Each row below holds a small network's activations on one record, seen along a few directions.
Each row is followed by the record's values for the fields Fafo, Zup, Rada, Duset.
A field that a record lacks is left out.
Other fields move the rows too, some of them a lot.
In the rows, 500 means zero.
Random noise pushes rows far along 23 fixed directions. That doesn't count. These rows show it; they differ only by the noise:
[740 625 392 588 568 434 309 480 528 437 352 409 636 630 549 442 402 483
 428 339 385 447 283 679 698 297 524 187 373 492 362 341 609 494 493 469
 706 367 450 646 452 481 657 402]
[499 334 609 302 572 514 395 488 679 480 436 446 526 526 399 551 555 386
 641 486 273 343 419 385 633 538 392 622 369 485 438 553 591 614 673 403
  65 441 518 514 585 539 332 510]
[382 350 657 642 522 487 406 493 678 605 410 671 457 448 535 430 384 453
 348 592 393 447 432 516 741 508 586 603 490 655 343 351 635 566 479 483
 469 724 636 313 646 517 620 484]
[431 482 566 473 309 495 510 459 670 512 655 392 556 527 538 501 444 448
 607 482 198  38 171 525 661 723 404 600 316 694 308 786 488 413 542 346
 566 502 536 747 432 472 375 351]
[458 223 368 499 614 672 581 404 503 471 502 583 302 532 299 511 111 475
 307 663 494 497 502 443 496 517 340 535 306 746 470 318 511 536 380 551
 440 377 468 486 509 642 474 302]
[282 625 527 297 511 641 517 445 346 298 550 352 243 333 598 709 633 651
 719 389 464 152 472 534 500 534 567 618 310 513 556 502 463 632 413 671
 571 619 393 488 231 534 505 688]
[529 261 574 482 403 504 420 499 522 579 366 390 704 412 775 447 348 695
 629 663 508 557 501 615 509 659 671 515 538 664 593 507 550 554 601 502
 139 285 533 776 641 522 529 337]
[471 286 617 545 570 353 357 547 759 603 492 558 507 451 428 633 524 401
 358 390 469 603 592 402 485 757 336 557 486 628 512 628 363 447 491 470
 731 533 562 339 455 369 717 464]
[473 648 497 344 443 380 455 440 417 278 539 448 509 567 544 476 475 390
 502 502 390 310 390 221 558 477 434 519 580 547 394 610 528 459 580 589
 583 655 375 559 427 507 351 544]
[631 500 469 328 316 242 252 382 535 353 552 287 415 340 500 426 489 464
 475 556 522 556 461  41 458 745 541 492 430 405 688 649 674 630 579 579
 373 672 592 502 514 597 291 196]
[693 361 413 622 667 592 257 686 426 425 437 643 519 597 774 463 335 645
 416 428 433 423 473 581 425 548 608 264 412 472 477 225 427 386 434 686
 781 594 531 559 263 588 695 370]
[475 411 399 240 528 502 769 259 295 282 405 467 562 495 500 603 531 508
 410 326 520 698 752 363 436 385 486 655 649 512 596 470 522 448 455 410
 398 467 370 311 548 513 734 664]
[560 652 328 526 506 808 502 648 508 544 483 567 509 675 558 581 496 521
 490 526 369 401 609 476 469 642 309 638 600 425 452 377 532 236 488 621
 519 577 562 246 565 619 513 426]
[592 332 437 448 449 365 661 411 564 422 376 491 602 483 522 396 396 464
 374 520 490 624 506 365 701 505 406 444 689 609 359 373 694 434 607 444
 141 583 446 490 725 535 492 463]
[483 461 664 368 540 451 573 403 493 636 284 453 594 373 704 380 595 393
 522 272 568 593 327 280 610 487 466 659 511 621 545 441 718 441 632 376
 470 514 534 392 310 542 677 607]
[634 733 183 422 378 510 690 357 177 185 423 436 575 484 682 374 851 486
 583 496 588 762 694 477 433 449 610 628 697 520 648 290 546 572 454 733
 222 562 271 664 331 590 486 372]
[523 332 446 437 695 558 587 390 412 431 551 681 475 538 422 524 545 343
 404 365 496 525 544 268 392 454 438 456 439 498 608 437 491 511 516 439
 469 411 537 411 276 476 549 478]
[608 669 579 644 301 533 549 520 545 688 674 514 681 548 674 285 593 383
 449 330 328 247 141 461 676 590 469 437 511 617 471 599 590 304 546 373
 774 529 608 655 306 434 575 339]
[467 560 456 610 403 611 400 359 466 481 402 359 636 281 695 425 688 592
 410 454 406 782 630 709 474 629 687 330 302 434 717 308 598 683 494 747
 266 486 568 687 380 358 548 295]
[509 275 553 624 482 619 742 501 333 642 543 568 504 492 787 471 450 701
 704 402 601 244 478 554 653 712 528 328 803 801 520 460 525 291 394 718
 616 457 342 631 417 196 724 651]
[468 641 508 597 511 353 631 433 493 476 498 607 456 561 429 444 738 295
 595 403 574 381 244 541 673 365 530 754 589 681 362 503 522 603 457 425
 775 544 366 443 278 534 700 581]
[580 429 393 443 489 621 530 574 344 436 545 415 430 390 719 544 601 570
 493 338 614 506 752 456 254 611 441 459 582 466 617 504 354 185 453 723
 808 617 430 606 245 324 621 490]
[397 385 620 613 550 512 427 299 643 610 434 668 480 466 438 453 519 412
 329 399 230 640 457 496 720 698 532 600 230 753 552 395 570 730 250 387
 469 568 649 275 469 518 695 396]
[645 343 379 709 481 571 621 539 565 565 510 611 604 623 454 397 510 609
 484 492 353 738 628 710 519 759 432 339 548 509 396 387 411 387 297 533
 411 564 488 551 609 447 568 443]
[833 435 425 262 527 635 327 764 421 410 479 411 437 621 648 436 722 526
 905 464 464 245 515 392 435 476 502 710 599 314 525 436 490 359 623 634
 314 595 389 654 391 661 381 464]

[340 537 582 471 462 417 482 158 331 199 493 372 755 555 605 596 355 537
 320 216 133 172  74 655 644 363 857 368 166 343 604 486 774 841 641 487
 709 375 492 441 314 496 778 456] => <Fafo:e2 Zup:h2 Rada:u2 Duset:m1>
[498 325 443 630 734 719 463 698 554 503 391 655 466 602 622 633 503 512
 509 448 315 471 659 942 369 623 387 572 330 603 335 439 241 407 321 443
 543 411 491 512 460 517 525 533] => <Fafo:e3 Zup:h2 Rada:u4 Duset:m2>
[594 250 493 433 611 547 650 671 402 509 539 540 507 623 556 531 239 504
 451 515 598 453 467 297 316 698 248 512 695 563 581 510 453 299 632 606
 513 357 383 440 449 607 459 496] => <Fafo:e2 Zup:h2 Rada:u2 Duset:m4>
[700 443 487 547 353 338 212 615 653 618 495 503 696 430 650 239 493 544
 472 643 664 776 469 169 398 675 624 396 588 399 626 406 532 424 700 643
 451 622 700 688 360 577 504 137] => <Duset:m1>
[520 778 647 486 542 428 329 556 564 638 590 548 412 511 386 417 338 585
 430 452 522 523 349 238 544 373 472  97 431 277 353 566 497 414 413 313
 777 676 695 349 557 550 377 744] => <Duset:m4>
[356 728 689 564 507 522 294 660 727 643 476 416 610 518 454 516 461 428
 409 525 409 371 170 604 660 383 370 401 350 466 351 452 538 574 765 598
 594 445 475 567 409 520 471 580] => <Duset:m2>
[492 503 649 334 563 479 344 410 247 486 284 405 466 435 678 352 125 483
 403 656 555 677 494 395 427 301 624 538 463 593 600 543 645 640 477 397
 360 323 483 543 744 669 281 555] => <Fafo:e3 Zup:h2 Rada:u4 Duset:m4>
[751 144 508 314 687 602 512 686 402 502 400 431 387 595 501 507 350 570
 665 408 587 400 510 658 315 213 549 655 446 235 443 496 477 336 545 270
 522 402 468 481 608 683 558 657] => <Fafo:e4 Zup:h2 Rada:u4 Duset:m4>
[567 321 467 491 475 671 536 518 541 561 711 444 376 540 198 476 395 399
 353 493 464 415 474 320 484 592 236 421 484 406 605 437 549 473 598 847
 551 495 367 496 443 384 428 389] => <Fafo:e3 Zup:h2 Rada:u4 Duset:m1>
[473 390 492 447 438 497 610 521 582 487 473 457 512 498 496 478 209 488
 333 599 463 427 443 359 628 517 324 445 583 565 352 437 646 349 643 518
 320 600 500 474 715 548 363 472] => <Fafo:e2 Zup:h2 Rada:u3 Duset:m1>
[482 343 685 436 658 460 444 499 512 471 427 655 709 615 606 547 553 405
 544 403 375 371 424 477 598 352 613 536 587 541 495 469 509 597 685 421
 360 370 467 500 455 436 657 637] => <Fafo:e1 Zup:h2 Rada:u2 Duset:m1>
[489 823 347 339 645 456 128 446 490 361 308 475 374 566 555 807 313 478
 557 557 467 331 530 332 480 507 493 682 279 638 570 610 530 621 344 234
 600 284 717 187 600 792 431 319] => <Fafo:e4 Zup:h1 Rada:u3 Duset:m1>
[464 492 466 388 543 411 472 395 546 298 355 445 623 626 470 615 633 390
 497 351 179 556 652 498 509 631 368 521 483 326 349 647 513 432 516 516
 382 676 427 385 633 348 389 650] => <Fafo:e2 Zup:h2 Rada:u3 Duset:m3>
[613 562 545 483 397 522 372 575 588 494 633 535 573 476 485 453 787 329
 418 434 365 464 604 544 461 296 609 688 511 323 551 596 421 457 571 334
 541 609 642 512 552 461 540 388] => <Fafo:e3 Zup:h2 Rada:u3 Duset:m4>
[483 597 426 525 358 322 407 348 657 514 394 295 568 294 538 540 516 610
 361 430 619 770 603 493 540 552 541 323 419 442 496 526 562 423 486 459
 652 616 624 495 533 377 676 425] => <Fafo:e4 Zup:h1 Rada:u3 Duset:m2>
[370 380 383 599 482 367 527 342 663 477 414 533 469 374 539 667 437 613
 527 497 721 275 347 401 557 553 698 527 488 363 388 430 754 470 668 473
 665 652 737 233 413 491 804 374] => <Fafo:e2 Zup:h2 Rada:u2 Duset:m3>
[380 265 478 352 417 546 670 545 434 347 591 352 255 258 554 681 447 694
 574 562 775 227 608 639 513 325 595 650 561 650 529 439 388 498 520 620
 554 542 314 682 424 491 698 567] => <Fafo:e4 Zup:h2 Rada:u3 Duset:m2>
[458 328 548 435 552 570 425 306 491 562 410 351 505 424 463 456 391 597
 598 380 498 565 507 684 388 369 631 356 174 444 440 601 390 464 395 427
 715 352 476 820 366 255 601 583] => <Duset:m4>
[282 797 554 416 333 822 662 587 433 614 659 393 651 566 512 573 479 638
 552 561 384 447 572 624 313 542 372 630 557 427 493 656 301 240 518 555
 674 447 460 572 495 488 477 691] => <Fafo:e1 Zup:h2 Rada:u1 Duset:m1>
[487 455 400 378 471 559 419 149 408 446 433 537 440 570 385 421 520 184
 416 607 442 570 768 191 582 345 467 771 526 820 625 567 551 488 363 618
 491 437 390 573 533 214 461 311] => <Fafo:e2 Zup:h2 Rada:u4 Duset:m4>
[397 538 284 716 479 474 737 312 523 483 433 574 539 527 439 513 478 521
 595 655 551 501 381 527 659 660 489 375 527 613 358 375 726 595 503 549
 199 455 536 477 534 479 374 367] => <Fafo:e3 Zup:h1 Rada:u2 Duset:m1>
[371 498 631 330 343 502 527 396 575 618 410 216 620 351 445 503 309 680
 530 596 650 625 488 401 578 390 527 497 542 479 581 484 648 524 706 578
 387 372 477 539 636 452 646 564] => <Fafo:e3 Zup:h2 Rada:u1 Duset:m4>
[446 702 763 523 398 368 584 614 375 504 422 269 483 450 609 450 429 415
 401 494 392 454 348 770 694 495 388 488 699 605 477 661 681 628 525 522
 374 481 277 448 880 498 221 784] => <Fafo:e1 Zup:h2 Rada:u4 Duset:m1>
[502 631 586 325 369 531 305 733 605 474 585 341 490 455 528 655 429 731
 572 600 547 322 588 559 497 357 573 612 595 436 521 539 323 427 544 458
 644 526 539 519 654 650 658 553] => <Fafo:e4 Zup:h2 Rada:u2 Duset:m2>
[528 580 346 621 459 492 645 680 639 489 429 455 799 705 483 510 400 588
 519 569 420 663 384 942 409 533 314 501 422 647 206 499 157 289 471 339
 692 300 359 862 383 686 601 438] => <Fafo:e2 Zup:h2 Rada:u2 Duset:m2>
[467 362 541 441 350 410 686 490 493 440 506 423 687 403 681 506 391 532
 261 485 509 546 466 523 487 535 499 562 641 593 532 563 544 420 689 377
 339 452 472 544 617 592 587 435] => <Duset:m2>
[624 512 557 580 332 570 443 667 563 551 876 518 318 528 415 439 515 484
 504 487 306 116 413 446 561 701 450 434 482 436 551 655 468 448 417 534
 618 696 592 527 574 472 289 348] => <Fafo:e1 Zup:h2 Rada:u3 Duset:m1>
[481 557 387 629 680 334 579 606 593 311 500 745 470 467 536 614 750 498
 472 437 487 595 633 595 457 576 498 246 496 313 284 446 389 503 437 329
 309 759 639 347 477 539 353 658] => <Fafo:e2 Zup:h2 Rada:u4 Duset:m4>
[378 531 428 580 299 660 679 444 563 402 771 611 498 501 335 539 627 573
 435 591 248 339 699 824 640 417 634 628 481 616 431 460 278 568 272 437
 437 596 525 640 651 417 598 415] => <Fafo:e4 Zup:h2 Rada:u1 Duset:m1>
[555 606 578 632 644 585 367 378 387 603 500 475 498 678 344 335 551  36
 415 372 170 531 297 507 366 596 327 427 185 404 597 730 640 632 454 522
 597 250 495 529 398 312  46 407] => <Fafo:e1 Zup:h2 Rada:u1 Duset:m1>
[567 523 694 423 558 369 302 505 531 520 423 388 572 579 367 481 384 629
 572 381 417 538 296 489 733 436 574 304 473 484 572 383 549 762 484 627
 598 399 369 475 516 509 718 681] => <Fafo:e4 Zup:h1 Rada:u2 Duset:m1>
[387 317 689 356 476 514 585 573 473 503 627 487 427 347 570 541 478 571
 448 477 503 445 490 397 502 584 469 540 488 619 676 518 450 584 562 507
 322 536 460 531 444 572 492 594] => <Fafo:e2 Zup:h2 Rada:u3 Duset:m2>
[719 367 414 430 330 163 443 523 628 463 717 458 497 402 449 579 688 646
 727 492 830 425 466 323 486 585 693 535 680 506 700 641 387 600 553 401
 583 430 532 630 378 537 797 272] => <Fafo:e2 Zup:h2 Rada:u4 Duset:m1>
[699 359 311 597 449 385 635 453 318 412 495 416 343 496 443 391 502 641
 617 515 690 772 640 506 391 762 503 327 678 392 563 475 560 492 305 793
 495 638 274 508 595 440 426 522] => <Fafo:e1 Zup:h2 Rada:u3 Duset:m2>
[404 347 535 759 517 611 612 509 511 625 639 768 477 298 829 522 587 504
 347 452 463 329 509 541 456 757 647 335 400 601 614 496 538 425 443 336
 409 591 875 446 343 415 469 297] => <Fafo:e1 Zup:h2 Rada:u2 Duset:m4>

Which values does each new row have?
[610 385 447 377 642 444 539 586 483 424 373 400 305 305 598 577 426 658
 529 385 628 566 791 564 517 384 404 101 509 455 339 475 474 288 360 266
 262 590 552 562 752 402 295 753] => <Duset:m2>
[458 290 451 446 411 587 550 467 611 583 594 446 325 303 522 532 528 402
 420 464 560 412 561 209 380 860 308 668 406 512 613 584 606 331 598 623
 445 657 625 396 370 430 389 245] => <Duset:m1>
[360 514 456 606 546 743 679 540 626 672 703 589 345 359 399 558 687 488
 616 479 518 337 455 560 473 625 337 303 236 483 424 494 412 426 483 450
 341 494 657 657 227 393 259 484] => <Duset:m1>
[761 538 400 529 318 503 500 563 268 499 481 194 363 232 763 413 528 627
 445 391 770 543 591 606 438 540 595 387 653 427 785 427 701 451 483 728
 582 495 423 577 566 453 531 346] => <Fafo:e3 Zup:h2 Rada:u4 Duset:m1>
[514 460 588 590 653 292 434 581 426 520 242 470 357 220 771 370 438 409
 392 494 741 749 374 440 355 642 549 504 394 483 579 409 738 616 575 444
 396 574 674 338 429 734 276 426] => <Fafo:e4 Zup:h1 Rada:u2 Duset:m4>
[475 334 585 380 583 505 573 555 346 399 450 663 518 383 864 460 570 706
 512 338 458 625 652 389 384 617 658 407 505 422 527 386 436 386 419 422
 375 850 596 425 362 607 576 720] => <Fafo:e1 Zup:h2 Rada:u3 Duset:m2>
[533 420 633 451 682 617 319 662 521 637 490 625 319 338 767 506 462 388
 297 369 496 350 518 230 494 529 375 419 337 613 640 412 571 377 535 401
 475 579 730 372 321 549 387 403] => <Duset:m4>
[353 477 352 597 489 548 515 483 447 484 457 536 347 378 726 670 474 607
 722 702 688 316 817 552 315 629 586 444 661 529 334 739 442 218 404 516
 520 601 633 570 682 183 274 538] => <Fafo:e1 Zup:h2 Rada:u3 Duset:m2>
[567 539 514 563 339 473 659 445 521 508 651 530 698 498 394 412 415 646
 137 390 465 791 439 668 508 361 648 374 463 374 610 371 446 577 433 257
 654 485 586 419 556 714 877 446] => <Fafo:e1 Zup:h2 Rada:u3 Duset:m2>
[527 485 360 659 612 436 579 769 601 577 762 608 259 445 172 684 461 473
 397 707 905 664 639 352 188 644 218 280 563 449 637 541 254 458 492 504
 606 372 595 425 397 589 304 368] => <Fafo:e2 Zup:h2 Rada:u2 Duset:m1>
[388 429 644 617 617 532 354 678 543 462 511 723 537 533 661 371 398 376
 313 639 355 316 343 344 516 503 511 374 563 341 346 326 636 507 803 773
 319 801 576 436 451 514 262 513] => <Duset:m4>
[305 591 366 528 509 216 423 393 585 226 381 554 536 539 527 799 462 561
 501 656 476 590 811 516 482 609 515 475 600 647 276 706 306 486 360 431
 531 602 483 417 684 380 492 559] => <Duset:m4>
[497 692 435 512 424 647 353 574 577 615 301 237 297 380 604 601 416 655
 616 551 539 401 484 796 638 524 454 636 300 645 469 416 597 478 315 527
 580 465 522 452 640 613 518 421] => <Fafo:e2 Zup:h2 Rada:u4 Duset:m2>
[467 900 485 504 315 422 392 579 594 457 524 484 582 591 490 481 464 506
 470 711 481 370 245 443 699 444 527 646 631 520 399 491 598 639 645 522
 426 546 488 390 656 809 450 414] => <Duset:m4>
[411 455 478 531 307 364 642 273 494 377 601 430 712 411 624 505 415 575
 292 394 337 491 380 539 543 733 570 370 386 631 551 614 503 558 502 458
 506 443 508 658 405 437 607 323] => <Duset:m4>
[527 222 452 383 645 402 547 500 487 380 335 442 336 273 670 554 438 507
 470 351 723 452 566 504 353 336 563 451 437 351 345 481 586 328 610 369
 549 650 557 478 454 464 527 611] => <Fafo:e1 Zup:h2 Rada:u4 Duset:m2>
[648 538 583 279 493 581 414 496 371 561 485 558 764 677 743 409 491 653
 695 383 321 465 437 203 521 595 612 457 527 496 698 485 532 430 519 373
 356 414 602 506 390 630 584 501] => <Fafo:e1 Zup:h2 Rada:u1 Duset:m1>
